A small network was trained on invented records. Each row is its activation on one of them, seen along a few directions.
After each row come some of the record's fields: Duref, Gev, Padi, Tobom.
Not every record has every field; a missing one is written none.
Other fields move the rows too, some of them a lot.
Strong random noise was added to every row along 18 fixed directions; ignore it. To show where, here is one row again and again, with new noise each time:
-30; 333; 106; -223; 102; 55; -94; 447; 90; 271; -316; 142; -97; -6; -76; -127; 18; 55; 53; -100; -262; 150; -198; -77; -238; 7; 372; 262; 106; 56; -288
-422; 389; -94; 169; -214; -56; -155; 32; -142; -110; 160; -446; -26; 615; 161; -159; 444; 395; 78; 122; -96; 340; -145; -90; 6; 231; 262; -72; 634; -44; 219
-10; -297; -92; -70; -162; 82; -139; -116; -164; -365; 72; 14; -57; 185; 125; -169; 75; -167; -4; 24; 142; 51; -188; -160; 110; 131; -270; -117; 76; -82; 229
-275; -213; 2; -268; 44; 84; -20; 28; -50; 237; -277; -4; -283; 22; 152; 252; 13; -85; -283; -92; -49; 56; -359; 83; -35; -100; 92; -93; 191; 41; 139
149; 217; -136; 237; 4; 84; 120; -317; 276; 135; 446; 9; 38; -163; -130; 37; -58; 199; 251; 88; -371; -359; -14; 129; 87; -141; 66; 75; -88; -174; 76
-29; -417; -196; -239; -57; -590; 208; 114; -157; -63; -123; 146; 85; -197; 27; -65; 289; 0; -27; 436; 157; -64; 391; -8; 299; 198; 138; 65; 332; -34; 257
26; -270; -138; -213; 297; 141; -278; -172; -329; -95; -335; 559; -135; 19; 155; 162; -68; -24; -244; 56; 146; 173; -515; -1; 101; 22; 172; -101; 48; -16; 54
-170; 515; -153; 195; 446; -395; 192; -49; -281; 319; 439; 120; -24; 47; 178; 440; 86; 171; 75; 207; -279; -53; 155; 215; -94; 181; 487; 67; -141; 197; -178
-443; -211; 45; -349; 210; -158; 67; 47; -186; 576; -60; -248; -210; -495; -484; -208; 552; 33; -71; 180; -252; -561; -298; 299; 175; 8; -133; 477; 383; -4; -54
-160; -229; 88; 14; 255; 195; -244; -12; -192; 242; 141; 111; 145; 408; -566; -397; 243; 120; 92; -37; 164; -93; -474; -24; 444; -238; -65; 11; 386; 38; -17
-97; -262; 30; -152; 78; -262; -19; 117; -74; 161; 294; -15; 344; -132; -380; -196; 27; -101; 84; 286; -304; -468; 45; 140; -38; 52; 255; 332; 188; -156; 206
-47; -441; -247; 10; -79; -134; 150; -583; 171; 322; 336; -71; 254; -45; -27; -23; 198; 389; -139; -267; -186; -17; 13; 190; 79; -49; 17; -162; 83; -159; 57
253; 22; 98; -43; -79; -302; -342; 511; 150; -605; -378; -220; 272; -211; -27; 155; -310; 66; -180; 250; -291; -318; -93; -387; -490; 278; -220; 72; -46; -208; -194
-245; -45; 48; 365; -227; 81; 222; -181; 119; -13; 197; -365; -260; 72; -59; -40; 140; -21; 64; 192; 328; -449; 89; 14; 291; -63; -273; 44; -108; 219; 306
266; 113; -85; -118; 205; 239; -234; 91; 84; -130; -422; 332; -318; -145; 66; 231; -93; 118; -92; -145; -48; 55; -621; -282; 97; -136; -401; -215; -37; -43; -389
-55; -559; 41; 182; 79; -81; -270; -381; -179; 34; 146; -227; 295; 302; -317; -267; 285; 388; -121; -52; 148; -391; -222; 92; 8; 104; 186; 162; 207; 133; 268
548; 413; -211; 84; -27; -33; 118; 69; 227; 260; -213; 701; 95; -178; 113; -103; -213; 425; 474; 190; 117; -520; -148; -230; 182; 29; 445; 316; -268; 37; -399
257; 181; -19; -81; -226; 305; -180; -122; 138; -193; -58; -452; 41; -140; -26; -341; -39; 116; 335; -270; -331; -33; -45; 42; -139; -55; -437; -77; 178; -538; -93
19; -184; -73; -257; 41; -170; 118; -72; 15; -158; 275; 164; -122; -110; 49; 23; -67; -388; -97; 148; -521; 290; 278; 165; -225; 43; 288; 183; -68; -69; 340
20; -187; 141; -38; -157; -88; -52; 147; 133; 59; -261; -115; 178; 116; -62; -115; -44; 140; -110; 30; 9; -248; -186; -186; -11; 144; 115; 92; 37; -10; -56

-23; 377; -129; 179; 257; -44; -365; 343; -55; 188; -232; -30; -128; -153; 67; 346; 394; 450; 54; -344; 151; -141; -344; -14; -359; 101; 66; -81; 376; 186; -201
(Duref v1; Gev h4; Padi b1; Tobom m1)
358; 138; -60; 422; 169; -114; -134; 109; 430; 251; -41; 376; 338; -13; 76; 291; 112; 536; 8; -302; 62; 71; -91; -178; -26; 226; 549; -279; 58; 95; -101
(Duref v3; Gev h4; Padi b1; Tobom m2)
-70; 159; -38; 53; -139; 186; -105; -26; 409; 40; -243; -7; 199; -437; -245; -170; -75; 393; -86; 135; -137; -156; -185; -72; 48; -120; -136; 99; 67; -302; -248
(Duref v3; Gev h5; Padi none; Tobom m2)
-191; -119; 4; 108; -61; 249; -27; -64; -139; -40; -441; -95; -99; -332; 412; 152; 72; -118; -124; -142; 510; 276; 297; 249; -61; 165; 238; -344; 30; -84; 428
(Duref v3; Gev h4; Padi b2; Tobom m2)
222; 208; 138; -31; -216; 290; -338; 381; 7; -185; -306; -21; 379; -44; 146; -13; -285; -100; 182; -259; 315; -363; -539; -430; 112; 289; -638; -398; -57; -454; -478
(Duref v1; Gev h5; Padi none; Tobom m1)
-125; 204; 55; 275; 3; 98; -128; -98; -118; -299; -202; -494; -74; 68; 269; 298; 38; 141; -196; -34; 54; 208; -163; -110; 76; 207; -410; -493; 7; -173; -102
(Duref v1; Gev h4; Padi b2; Tobom m2)
155; 126; 121; 237; 206; -402; 79; -11; -117; -230; 317; -301; 89; 327; -200; 18; 294; 132; -15; 60; -223; 283; 378; -69; 116; 88; -71; -149; 81; 128; -133
(Duref v3; Gev h3; Padi none; Tobom m1)
-101; 71; 321; 131; 157; -8; -43; 100; 60; -121; -299; -32; 262; -87; -302; -292; 173; -13; -345; 110; -177; 609; 145; -62; 37; 376; 309; 60; -134; -73; -230
(Duref v3; Gev h6; Padi none; Tobom m1)
-286; 221; 115; -55; 349; 58; 180; 63; -141; 385; -170; 110; -31; -146; -247; -186; 107; -109; -34; 80; -26; 596; 295; 292; 292; -59; 302; 29; 38; -31; -152
(Duref v1; Gev h1; Padi none; Tobom m2)
-163; 137; -285; -230; -196; -113; 107; -124; -89; 24; -25; 70; 192; 305; 46; -1; -582; 73; 62; 504; -65; -46; -3; 135; 78; -488; -63; 53; 161; -350; -56
(Duref v1; Gev h3; Padi none; Tobom m2)
22; 72; -205; 223; 245; -328; 6; -36; -90; 127; 109; 184; 118; 17; 85; 305; -101; 295; -122; -117; 206; -158; -23; -74; -216; 12; -169; -28; -377; 313; -495
(Duref v1; Gev h4; Padi b1; Tobom m2)
38; -220; -112; -133; 169; -182; 53; -160; -150; -29; -260; 52; -75; -384; 119; 292; -223; -35; -191; 170; 96; -209; 148; 214; -126; -96; -88; 64; -219; 2; -10
(Duref v1; Gev h3; Padi none; Tobom m2)
-98; -313; -155; -147; -65; 139; 50; -59; -26; 353; 284; 54; -202; 368; 110; -25; 135; -47; 185; -180; 79; -180; -411; -11; 198; -178; 170; -64; 311; 171; 336
(Duref v2; Gev h6; Padi none; Tobom m2)
245; -21; 457; -42; 184; -108; -50; 111; -135; 14; -134; -250; 187; -56; -180; 48; 26; -146; 28; 230; -371; -310; 69; 95; 137; 278; 504; 81; 162; -203; 207
(Duref v3; Gev h5; Padi none; Tobom m1)
91; -325; -58; -54; 95; -153; -101; -80; -189; -156; 152; -25; 87; -96; -390; -330; 133; -118; 94; 52; 134; -164; 314; 221; -82; -168; -282; 241; 97; 34; 102
(Duref v3; Gev h4; Padi b1; Tobom m1)
-221; 130; 23; 294; -15; 131; 106; 35; 356; 409; 143; -30; -85; -86; -308; -14; 239; 253; 13; 23; -10; -201; -109; 40; 157; -210; 214; 123; 90; 206; 102
(Duref v1; Gev h4; Padi b2; Tobom m2)
-56; -551; 0; 4; -71; 119; -128; -248; 434; 38; 144; -390; -45; -249; -359; -44; 250; 232; -282; -373; -381; -175; -159; 108; -281; -213; -139; 59; 169; 49; 320
(Duref v2; Gev h1; Padi none; Tobom m2)
66; 207; -93; -50; 105; -55; 21; 107; 29; 198; 266; -254; -65; 103; 190; 235; 47; 248; 183; -399; -165; 30; 103; -11; -229; -127; -58; -157; 100; 114; -222
(Duref v2; Gev h5; Padi none; Tobom m2)
-184; -39; -113; -137; 29; -2; -5; -62; -25; 196; 144; 59; 362; -34; 7; 109; -119; -7; -55; 30; -288; 200; -138; 109; 75; -11; 158; -278; 259; -455; 63
(Duref v1; Gev h6; Padi none; Tobom m2)
-12; 186; -83; 170; 204; 232; -216; -279; -378; 26; 370; -87; 15; 436; 121; 2; 83; 79; 264; -161; -7; 28; -375; 66; 80; 66; 41; -183; 136; -46; 85
(Duref v1; Gev h6; Padi none; Tobom m2)
-306; -549; -296; -492; -321; 16; 304; -265; -384; 111; 342; 209; -169; 137; 503; 81; -461; -683; 12; -15; 191; -142; 142; 276; -260; -302; 8; 90; -264; 70; 435
(Duref v1; Gev h2; Padi none; Tobom m1)
68; 361; 43; 26; -491; 80; 275; -179; 219; -32; -114; -342; 2; -91; 282; -200; -92; 75; 124; 70; -269; 41; 260; 36; -107; 187; 81; 135; -204; -294; -90
(Duref v1; Gev h4; Padi b2; Tobom m1)
221; 219; 61; 287; -149; 26; 300; -153; -95; 44; 68; -166; -330; 155; 137; -208; 234; -77; 449; -47; 415; -121; 486; 111; 291; 12; 78; 61; -90; 248; 184
(Duref v3; Gev h5; Padi none; Tobom m1)
56; 265; 79; 201; -114; 527; -111; -403; -185; -320; 200; 91; -18; -33; -210; -624; 20; -197; 291; 190; 39; 24; -61; 102; 211; 72; -92; 292; -282; -249; 56
(Duref v1; Gev h3; Padi none; Tobom m1)
-411; 154; 385; -72; 65; 93; -19; 472; -431; 145; -137; -170; -36; 461; 74; 62; 32; -417; -14; 164; 236; -21; -317; -136; 286; 189; 153; -138; 165; 79; 34
(Duref v1; Gev h3; Padi none; Tobom m1)
91; -37; -156; -363; -172; 18; 223; 90; 229; 269; -176; 317; -319; -213; 388; 109; -221; -211; -7; -210; -159; 129; -26; -25; -209; -71; 172; 151; -262; 122; -97
(Duref v1; Gev h5; Padi none; Tobom m2)
172; -603; 26; -276; 356; -268; -50; -141; -194; 407; 14; -175; 154; -166; -91; 257; 297; 50; -61; -217; -319; -199; -227; 192; 352; 111; -67; -351; 489; -264; 100
(Duref v1; Gev h4; Padi b1; Tobom m2)
260; 42; -105; 98; -278; 6; 213; -178; 641; -192; 426; 146; -189; -116; 28; 263; -229; -82; -66; 142; -498; -288; -220; -239; 79; -124; -311; 34; -285; 6; 56
(Duref v3; Gev h5; Padi none; Tobom m1)
21; -105; -182; 106; 32; 67; 61; 27; 87; -67; -184; 39; -65; -329; -79; -8; -136; 14; 119; 6; 390; 76; 500; 181; -22; -360; -54; -74; 7; 67; 240
(Duref v1; Gev h1; Padi none; Tobom m2)
-31; 230; -208; 20; -25; -167; -105; 41; -91; -27; 199; -310; -277; -291; 262; 89; 299; 40; 144; -299; -171; -143; 132; 162; -695; 255; -99; 271; -43; 169; -2
(Duref v1; Gev h4; Padi b1; Tobom m2)
-610; 98; 90; -38; 234; 339; -257; 169; -125; 56; -164; 331; 119; -232; 199; 498; -213; -200; -488; -110; 146; 301; -195; 229; -395; 20; 476; -239; -67; -57; 187
(Duref v2; Gev h5; Padi none; Tobom m1)
20; -505; -22; -168; 627; -399; -239; -98; -472; -345; -179; 2; -39; 136; -104; 325; 24; -70; -520; -29; -84; 678; 272; 196; -203; -76; -52; -241; 128; 177; 57
(Duref v1; Gev h4; Padi b2; Tobom m2)
-77; 100; 113; -61; -131; -38; 399; 212; -49; 154; 181; 3; 112; 54; -34; -374; 99; -371; 229; -49; 143; 314; 486; -95; 332; 128; -189; -85; -244; -2; -273
(Duref v1; Gev h4; Padi b2; Tobom m1)

Here are new rows. What are their fields?
434; -687; -238; 132; 80; -116; -88; -214; 244; -56; 358; 249; 447; 57; -31; 96; -38; 143; -29; -696; 132; 441; 537; 104; -317; -312; 231; -492; -10; 53; 334
(Duref v1; Gev h3; Padi none; Tobom m2)
-424; -423; 428; -183; -238; -112; 343; 236; 419; 265; -19; -567; -234; 35; -338; 16; 28; -451; -522; -23; -298; -13; 115; 12; -62; -172; -199; 178; -129; 255; 159
(Duref v1; Gev h3; Padi none; Tobom m2)
-299; 313; -18; -38; 151; 40; -134; 341; 80; -65; 192; 270; 32; 263; -387; -32; -333; -156; -172; 296; -299; 241; -289; -156; -147; -370; -144; 201; -95; 71; -318
(Duref v1; Gev h4; Padi b2; Tobom m2)
-65; 369; 199; 89; -109; -8; 118; 18; -177; -71; -42; -661; -8; -200; -5; -123; 135; -62; 258; 107; -16; -411; 121; 54; 194; 256; -551; -29; -32; -335; -265
(Duref v2; Gev h3; Padi none; Tobom m1)
231; -289; 537; 109; 149; -168; 353; 153; 259; 336; -184; -369; 5; 430; -336; 43; -262; -190; -116; -105; 7; 33; 484; 82; 230; -340; 196; -81; -180; 336; 37
(Duref v3; Gev h4; Padi b2; Tobom m2)
261; 153; 219; -134; 73; 136; -168; 372; 7; -193; -219; -193; -117; -163; -221; -139; -47; -155; 251; -14; -262; -215; 40; 24; -205; -88; 65; 191; 158; -78; 115
(Duref v2; Gev h1; Padi none; Tobom m1)
-633; 123; -314; 384; -6; -146; -39; -46; 132; 83; 6; -104; 197; 16; -51; 159; -82; 491; -308; 285; 383; -78; -31; 71; -215; -90; 46; 53; -39; 197; -108
(Duref v2; Gev h6; Padi none; Tobom m2)
257; -320; 267; -83; -139; 295; 42; -39; 370; 423; 83; -105; -151; 250; -269; -187; -91; -82; 121; -294; -247; -574; -530; -109; 25; -231; 113; 308; -101; 233; 130
(Duref v1; Gev h6; Padi none; Tobom m2)
16; 235; 182; 275; 52; 206; -185; -65; 9; -32; -107; -177; 218; 542; -334; -294; 108; 367; 80; 91; -24; 334; -197; -47; 435; -71; 195; -168; 436; -162; 25
(Duref v1; Gev h1; Padi none; Tobom m1)
-244; 66; 88; 298; -24; 118; -24; 80; 224; 326; 147; 56; 290; 183; -63; 112; -180; 152; -153; -117; 52; -92; -149; -23; -217; -64; 474; -28; -160; 166; 28
(Duref v3; Gev h4; Padi b2; Tobom m2)
-290; 108; -191; -109; 128; -255; 63; 23; -154; 289; 56; 196; 164; -17; 42; 102; 65; 194; -100; 141; -89; 49; -82; 81; -17; 64; 242; 35; 107; -58; -202
(Duref v2; Gev h4; Padi b2; Tobom m2)
237; -417; 27; -127; -99; -51; 290; -599; -32; -21; -622; -388; -511; -90; 231; 191; -181; 71; -266; -10; 281; -170; 139; 213; 258; -270; -576; -69; -279; 86; -67
(Duref v1; Gev h3; Padi none; Tobom m2)
59; -403; -203; -170; -65; 18; 273; -368; -13; 28; 396; 347; -137; 95; -93; -238; -49; -306; -70; -291; 119; 297; 225; 76; 19; -395; -433; 12; -416; 215; -156
(Duref v3; Gev h3; Padi none; Tobom m1)
-44; 271; -2; -290; 90; -3; -141; 322; -413; -112; -374; -8; -230; -157; 226; -28; -79; -206; 91; 105; 94; -141; -253; -95; -180; 220; -260; 174; -55; 9; -302
(Duref v3; Gev h1; Padi none; Tobom m2)
-140; 161; -72; 119; -303; -47; 24; -15; -88; -277; 240; -50; 96; 229; 36; -309; -30; -157; 62; 76; 164; 81; 77; -145; -78; 170; -397; 122; -235; -24; -210
(Duref v1; Gev h4; Padi b1; Tobom m1)
175; 156; -99; -183; 137; 185; -19; -57; -56; -73; 134; 320; -439; -13; 216; 55; 89; -75; 303; -51; -31; 100; 184; 128; -74; -185; 322; 238; 96; 277; 287
(Duref v1; Gev h5; Padi none; Tobom m1)
